Each row below holds a small network's activations on one input, seen along a few directions.
In each table, some parts of the input vary, and every possible input appears once, in random order.
A made-up example of a description, with smaller parts first: one of 4 places along a line, together with either a single point or one of 11 places around a ring or (one of 3 separate values, together with one of 8 places around a ring).
Shared parts are said once, and a part with two or three values counts as separate values.
In the rows, zero is written as 100.

Other details of the inputs vary at random and push rows far along two fixed directions, the same in every table; ignore that.

Table:
R1: 84, 88, 108, 85, 149, 116, 82, 103, 106, 68, 71
R2: 90, 130, 71, 117, 104, 90, 138, 74, 131, 95, 76
R3: 110, 78, 121, 90, 95, 106, 72, 114, 80, 114, 112
R4: 101, 67, 132, 96, 90, 120, 64, 134, 70, 108, 107
R5: 77, 95, 108, 87, 124, 122, 111, 113, 107, 76, 57
R6: 131, 91, 110, 116, 85, 84, 87, 98, 97, 120, 115
R7: 90, 85, 107, 79, 141, 111, 95, 106, 108, 71, 68
R8: 76, 113, 88, 113, 107, 108, 121, 98, 115, 85, 72
R9: 108, 105, 90, 109, 68, 91, 99, 96, 90, 127, 144
R10: 117, 74, 130, 109, 111, 108, 48, 111, 82, 106, 108
R11: 91, 150, 54, 123, 86, 75, 169, 59, 139, 104, 93
R12: 118, 104, 95, 112, 57, 89, 109, 102, 90, 133, 130
R13: 125, 90, 110, 104, 95, 92, 85, 100, 95, 115, 107
R14: 119, 106, 100, 120, 63, 85, 112, 97, 100, 127, 122
R15: 72, 96, 99, 87, 137, 117, 98, 101, 111, 72, 70
R16: 110, 97, 111, 111, 83, 104, 81, 103, 88, 122, 123
R17: 114, 97, 102, 98, 74, 92, 102, 103, 92, 123, 134
R18: 89, 93, 108, 97, 142, 115, 85, 100, 108, 75, 62
R19: 82, 87, 111, 85, 129, 121, 96, 114, 103, 78, 57
R20: 81, 114, 93, 114, 111, 106, 121, 93, 119, 85, 72
R21: 105, 93, 102, 90, 76, 96, 94, 117, 81, 117, 132
R22: 120, 73, 138, 85, 104, 119, 40, 111, 60, 74, 114
R23: 106, 98, 103, 112, 76, 103, 86, 105, 85, 123, 124
R24: 88, 153, 49, 116, 88, 70, 169, 64, 139, 99, 102
R25: 80, 109, 86, 83, 122, 99, 125, 100, 118, 76, 71
R26: 83, 100, 98, 86, 146, 106, 93, 99, 111, 67, 71
R27: 71, 117, 79, 93, 112, 104, 123, 100, 111, 82, 87
R28: 126, 127, 77, 140, 56, 65, 122, 70, 116, 137, 132
R29: 116, 78, 124, 98, 112, 105, 52, 106, 80, 109, 116
R30: 86, 150, 49, 122, 81, 76, 170, 64, 134, 104, 93
R31: 74, 103, 92, 87, 113, 113, 125, 107, 106, 81, 68
R32: 133, 109, 90, 112, 76, 70, 110, 81, 104, 127, 126
R33: 128, 98, 99, 98, 88, 77, 92, 97, 94, 117, 131
R34: 104, 99, 101, 98, 96, 94, 81, 101, 92, 111, 126
R35: 68, 82, 108, 73, 127, 129, 100, 125, 95, 71, 70
R36: 113, 103, 98, 96, 76, 87, 106, 105, 91, 120, 134
R37: 100, 93, 108, 98, 95, 106, 82, 105, 89, 111, 125
R38: 115, 102, 100, 111, 82, 91, 86, 91, 92, 125, 128
R39: 112, 85, 110, 91, 89, 98, 84, 108, 89, 115, 122
R40: 111, 68, 133, 98, 96, 113, 59, 125, 77, 111, 105
R41: 75, 94, 107, 81, 126, 121, 110, 112, 103, 76, 63
R42: 100, 106, 100, 82, 116, 107, 116, 90, 104, 44, 63
Each input here is: one of 2 separate values, together with either a single point or (one of 4 places along a line, together with one of 5 places along a line).
Question: Changing only the choice among 2 separate values turns R23 into R12. The same change can be made to R30. Which row results?
Answer: R31
Question: Which other rows does R39 become when the choice among 2 separate values takes its other values? List them by row number.
Answer: R15

Table:
R43: 86, 123, 68, 83, 78, 87, 136, 99, 98, 96, 130
R44: 109, 141, 68, 144, 55, 76, 143, 73, 114, 128, 109
R45: 89, 78, 132, 92, 136, 127, 84, 111, 102, 53, 47
R46: 120, 116, 90, 121, 78, 78, 120, 82, 110, 92, 95
R47: 100, 69, 126, 55, 124, 117, 71, 118, 77, 75, 89
R48: 117, 99, 92, 93, 60, 76, 110, 110, 83, 140, 161
R49: 104, 124, 86, 135, 74, 99, 129, 81, 113, 119, 95
R50: 131, 70, 135, 101, 122, 97, 7, 99, 65, 106, 143
R51: 68, 115, 82, 56, 144, 109, 133, 94, 116, 27, 45
R52: 114, 115, 91, 81, 88, 84, 122, 81, 102, 86, 116
R53: 90, 102, 97, 112, 52, 101, 90, 118, 79, 144, 151
R54: 65, 137, 46, 85, 104, 87, 183, 81, 137, 79, 77
R55: 87, 56, 138, 94, 83, 133, 42, 150, 56, 142, 133
R56: 71, 79, 119, 101, 132, 140, 88, 119, 99, 85, 38
R57: 80, 133, 72, 125, 58, 93, 144, 90, 117, 134, 126
R58: 98, 127, 66, 95, 66, 80, 148, 85, 107, 110, 142
R59: 111, 72, 131, 95, 166, 111, 31, 106, 99, 83, 80
R60: 118, 120, 79, 135, 23, 69, 125, 98, 102, 185, 170
R61: 79, 110, 87, 99, 179, 102, 102, 69, 142, 51, 33
R62: 99, 125, 78, 133, 94, 93, 145, 88, 129, 115, 63
R63: 81, 96, 105, 97, 153, 114, 124, 107, 130, 46, 10
R64: 136, 60, 140, 66, 92, 102, 46, 127, 59, 115, 137
R65: 137, 53, 149, 103, 84, 112, 35, 125, 67, 116, 116
R66: 108, 81, 125, 98, 156, 112, 39, 90, 96, 74, 94
Question: Describe the family of inputs behind these rows.
Answer: one of 4 places along a line, together with either a single point or one of 5 places around a ring
Question: Changing only the place on the line of 4 turns R53 into R57. The same change can be made to R43. Which row results?
Answer: R58
Question: Which other rows does R63 become when the place on the ring of 5 takes its other values? List them by row number.
Answer: R48, R60, R62, R64

Table:
R67: 64, 66, 129, 57, 130, 144, 68, 145, 71, 72, 82
R68: 61, 94, 104, 101, 118, 128, 101, 120, 102, 97, 72
R69: 87, 157, 40, 125, 60, 67, 190, 65, 141, 118, 105
R70: 40, 143, 51, 105, 127, 107, 184, 84, 152, 66, 31
R71: 48, 87, 104, 50, 145, 137, 109, 131, 97, 48, 55
R72: 135, 64, 142, 101, 99, 105, 23, 113, 65, 119, 138
R73: 158, 124, 76, 115, 52, 44, 113, 62, 103, 134, 170
R74: 151, 126, 81, 153, 52, 53, 104, 58, 113, 160, 155
R75: 139, 68, 136, 97, 94, 99, 29, 109, 64, 119, 145
R76: 59, 85, 110, 72, 126, 134, 95, 130, 90, 74, 72
R77: 134, 47, 161, 94, 109, 120, 25, 129, 62, 99, 95
R78: 157, 126, 78, 125, 51, 47, 111, 60, 104, 139, 165
R79: 115, 82, 121, 108, 118, 105, 56, 100, 91, 103, 103
R80: 51, 131, 68, 98, 119, 112, 190, 94, 145, 53, 10
Question: Describe the family of inputs behind these rows.
Answer: one of 2 separate values, together with either a single point or one of 6 places along a line
Question: Changing only the choice among 2 separate values turns R70 into R79. The same change can be made to R68. Which row results?
Answer: R74
